A small network was shown many inputs. Here are its activations along a few directions, one row for each input.
In each table, some parts of the input vary, and every possible input appears once, in random order.
A made-up example of a description, with smaller parts first: one of 2 separate values, together with either a single point or one of 11 places around a ring or (one of 4 places along a line, together with one of 8 places around a ring).
Shared parts are said once, and a part with two or three values counts as separate values.

Other details of the inputs shift rows strongly along two fixed directions, in all tables alike. That doesn't count.

A family of inputs:
R1: [ 10  10   1   8   3  15  -4  11   3 -15   5]
R2: [ 1 -3 -3 -2 -6  1 -5 -3  6  3 -4]
R3: [  7   9   9   8   5  11  -5  13  -6 -13   7]
R4: [-4 -3  3  0 -4 -4 -4  2  6  7 -2]
R5: [ 12  13   3  -1  14  18   2   7   0 -12  17]
R6: [-5  0  1  4  3 -6 -4 -7 -1  3 -2]
R7: [ 2  0 -4 -2 -5  0 -2 -3  4  6 -7]
R8: [ 2  0 -1 -5 -4 -1 -1 -4 -1  3 -8]
R9: [ 3 -3 -3 -2  1 -2  0 -6 -2  1 -8]
R10: [-2  0  1  1 -3 -2 -5  0  1 11 -3]
R11: [  3   1  -2 -11   6   3   3  -8   1  11   5]
R12: [-3 -3  7 -3 -2 -6 -4  0  1  4 -4]
R13: [-2 -8  3  0  1 -5 -4 -3 -4  5 -2]
R14: [  2  -3  -2 -13   4   2   1  -9   3   9   7]
R15: [-2 -4  2  0  2 -5 -1 -2 -6  7 -4]
R16: [-1  1 -6  1 -1 -6  2 -9  1 -1 -3]
R17: [  4   3   1  -9   5   1   6 -11   3   9   7]
R18: [-1 -1 -9 -1  0 -4 -1 -7  0  1 -5]
R19: [ 1 -8 -3 -3 -1 -3 -1 -6  0  0 -6]
R20: [-4 -1 -3  2  2 -6 -4 -4 -4  7 -1]
R21: [  7  10   6  11   4  12  -6  15  -1 -10   9]
R22: [-3 -5 -8 -2 -2 -4 -3 -6  1 -1 -2]
R23: [ 2  1  1 -2 -6 -3  2 -6  1  1 -7]
R24: [ 1 -2 -2 -3 -4 -1 -4 -2 10  1 -6]
R25: [-3  0 -5  1  1 -4  0 -9  3 -2 -5]
R26: [  5   7   1   9  10   5  -9  12  -4 -14  11]
R27: [-1 -4  2  0 -4 -2 -8 -1  3  8  0]
R28: [ 0  2  4  3 -4 -3 -3 -2  3  8 -1]
R29: [-1 -1  5 -2 -2 -3 -3 -1 -4  8 -5]
R30: [  6   7  -6   5   8   7  -4  10   0 -20   7]
R31: [ 11  11   9   8   4   9  -5  12  -8 -12   8]
R32: [  1  -1   0 -13   7   1   2  -7   7   6   6]
R33: [ 0 -2  5  3  1 -6  0 -5 -4  5 -3]
R34: [-29  -7  -9   0 -20   4  47  26  -1  -6   7]
R35: [-4 -5 -2  2  1 -6 -7 -4 -3  4  1]
R36: [-3 -6  4  0  2 -7 -2 -2 -1  3 -3]
R37: [-29 -10 -11   2 -15   2  48  23  -2  -6   6]
R38: [ 10   7   2   2   3  10  -3  13  -1 -19   4]
R39: [-3 -5  5 -3 -4 -4 -5 -1 -2  6 -2]
R40: [ 4 -1 -1  0  0 -4  3 -8 -1 -1 -6]
R41: [ 3  2 -1  0 -5 -1 -1 -6  6  4 -5]
R42: [ 10   4   0   5   8   9  -1  12  -2 -20   5]
R43: [-2  1  0  4  1 -8 -3 -7 -2  5  0]
R44: [-3 -3  6  2  3 -4 -1 -5 -2  4 -4]
R45: [-1 -5  0 -6 -6 -2 -1 -4  1  1 -5]
Each input here is: one of 5 places around a ring, together with either a single point or (one of 2 separate values, together with one of 4 places along a line).
Question: The inputs of R40 and R42 match in every part but the place on the ring of 5. If R23 is changed in the same way as R40 into R42, which row does it become?
Answer: R38
Question: The inputs of R9 and R37 match in every part but the place on the ring of 5. If R18 is changed in the same way as R9 into R37, which row does it become?
Answer: R25
Question: Which other rows does R33 become when the place on the ring of 5 takes its other values? List them by row number.
Answer: R13, R15, R36, R44
Question: Which other rows agree with R39 in the place on the ring of 5? List them by row number.
Answer: R2, R13, R14, R19, R22, R27, R35, R45

A family of inputs:
R46: [ -2   2   0   7   9  -7  -4 -14   3   0   1]
R47: [  3   7   3  10  -1  17  12  25 -16 -12  19]
R48: [  2  14   6   8  -3  16   7  32  -2 -18  12]
R49: [  2  -1  -4  -1   5  -1 -15  -4  -6   7   2]
R50: [  6   5   3   0   1  -2  -3  -4  -1   1 -14]
R51: [  4   0   6   1   1  -6  -2 -13  -6  -2   1]
R52: [  5   1   7   0 -12  -2  -8  -3   3   2  -3]
R53: [-1  3  9 -2  5  0 -6 -3 -6 11 -4]
R54: [-36 -15  -7  -8 -16 -16  47   6  -4  21  -6]
R55: [  2   8   7   9  -4  13   9  27 -10 -13  24]
R56: [-34 -20 -10  -6 -25 -18  49   2  -6  22  -2]
R57: [ 11   1   1   2  -6  -3  -3  -7  -3  -1 -10]
R58: [ -1  -1  -4  -3  -7  -5 -14  -1   6   2  -2]
R59: [ -3  10   1  15   5  11   6  26   0 -10  24]
R60: [  7  17   0  -5   7  25  19  22   0 -17  19]
R61: [ 2  2  1  7  8  0 -9 -6  1 11  1]
R62: [  5  -9   0  -2   2  -3  -3  -3   2  -2 -12]
R63: [  1   0   0  -3   2  -6 -17  -4   0   6   7]
R64: [ 15   4   1 -12  -1   6   1 -16   5   5   3]
R65: [  1  -1   2   6   8  17   8  29 -11 -14  17]
R66: [ -2   4   5  -1  -1  -4  -2  -8   2  -5 -12]
R67: [  1   3  -2   8   2  -4  -7 -12   8  -5  -9]
R68: [  4  -1 -10  -1  -1  -4  -9  -4  -1  -2 -10]
R69: [  8  -5  -1 -17   7   5   1 -11  10   3   1]
R70: [ 1 -8  2 -3  1 -5 -5 -7  4 -9 -9]
R71: [-1  6 13 -3  3 -4 -9 -1  0  9  2]
R72: [ 2 -2 -8 -2  6 -7 -6 -7 -6  4 -2]
R73: [  5   1   3   1  -7  -5  -4 -12   0  -6  -8]
R74: [  7   2  -4   8   2  -3  -5  -6   6   1 -10]
R75: [ 5 -8  3 -3 10 -4 -3 -5 -4  2 -5]
R76: [  3   4   6  -1  -1   3  -9  -2   0   6 -13]
R77: [  4  -9   3  -2   1   3 -10  -1   2   1  -9]
R78: [  0  -7   5  -3  10  -6  -6 -10  -2  -5  -1]
R79: [ 3  1 -3  7  9 -6 -2 -9  0  7 -3]
R80: [  1  -3  -8  -1  -3   0 -13  -2   0   3  -7]
R81: [-38 -15 -19 -14 -20  -9  55  -2  18  25   4]
R82: [  0  -8  10  -5   5  -5 -11  -1   3   6   3]
R83: [-3 -1 -8 -2 -3 -7 -8 -9  1 -7 -7]
R84: [ -5  -2  -6  -3   4  -9  -6 -12  -4  -2   1]
R85: [  2   3   2   6  -3  -2 -11  -2  12   3  -3]
R86: [ -2   5   8  -1   8  -5  -2 -10  -4   0  -3]
R87: [ -1   9 -17  -7   2  21  19  21   0 -17  26]
R88: [ 9  0  4  1 -8  3 -9 -6 -2  4 -8]
R89: [  4  10  -5  18   2  20   4  26  -1 -16  11]
R90: [  3  -7   7  -4  -2  -2 -12   1   9  -1  -5]
Question: What do these inputs look like to the network?
Answer: one of 5 separate values, together with either a single point or (one of 2 separate values, together with one of 4 places along a line)
Question: The inputs of R83 and R66 match in every part but the choice among 5 separate values. If R72 is changed in the same way as R83 into R66, which row does it become?
Answer: R54
Question: The inputs of R55 and R59 match in every part but the choice among 5 separate values. If R64 is changed in the same way as R55 into R59, which row does it become?
Answer: R81
Question: Which other rows does R51 become when the choice among 5 separate values takes its other values? List them by row number.
Answer: R46, R78, R84, R86
Question: Which other rows agree with R62 in the choice among 5 separate values? List them by row number.
Answer: R65, R69, R70, R75, R77, R78, R82, R90
Question: Which other rows does R80 become when the place on the line of 4 takes its other values? List them by row number.
Answer: R58, R68, R83

A family of inputs:
R91: [-4 -2 -4 -1  2 -4  3 -6 -1  3  1]
R92: [  6   8  -3   6   3  15  11  17  -4 -20  11]
R93: [-2 -1  2  0  0 -2 -4 -1  2  8  2]
R94: [  6   8   1   6   7  14  10  19 -10 -17  14]
R95: [-2 -2 -6 -1  0 -1  2 -4  3 -2 -1]
R96: [-1 -1 -2 -4  0 -2  6 -7  0  1 -5]
R97: [-3 -3 -5 -3 -4 -1 -1 -1  5  2 -1]
R98: [ -6  -4   5  10  -9  -8  -3   3  -6  -2 -14]
R99: [ -8  -6   1  12  -7 -11  -6   5  -5  -2 -10]
R100: [ 1  1  3 -3 -4  1  1 -1  2  5 -2]
R101: [ 0 -2 -2 -5 -4 -1  5 -4  4  0 -4]
R102: [-2 -2 -6 -3 -1 -2  0 -3  5  0 -1]
R103: [-4 -2  1 -1  2 -3 -1 -2 -1  5  4]
R104: [  7   9   4   7   3  16   6  22  -6 -13  14]
R105: [ 36  14  13   1  17   8 -44 -17   3  -6  -8]
R106: [-6 -2  2 -1  1 -3  0  0  0  7  3]
R107: [-2 -1 -1 -1 -3 -1 -3  0  3  6  1]
R108: [-2 -2 -1 -3  0 -3  7 -7 -2  3 -3]
R109: [-3 -2 -3 -2 -3 -1 -1  0  5  5 -1]
R110: [-3 -1  5 -3 -1 -2  5 -1 -1  7  0]
R111: [ 0 -1 -1 -5 -5  1  3 -2  4  1 -4]
R112: [-2 -3 -2 -1  4 -3  1 -3 -3  3  2]
R113: [-1 -1  5 -3  0 -2  3 -3 -3  5  1]
R114: [-4 -2 -6 -3  1 -4  3 -6  2  2 -2]
Question: What do these inputs look like to the network?
Answer: one of 2 separate values, together with either a single point or one of 11 places around a ring
Question: Start at R113 and move only the place on the ring of 11, one step at a time. The first step leads to R94. Which rows follow, in order?
Answer: R108, R96, R92, R101, R111, R105, R100, R104, R110
Question: Which other rows does R113 become when the choice among 2 separate values takes its other values? List them by row number.
Answer: R103
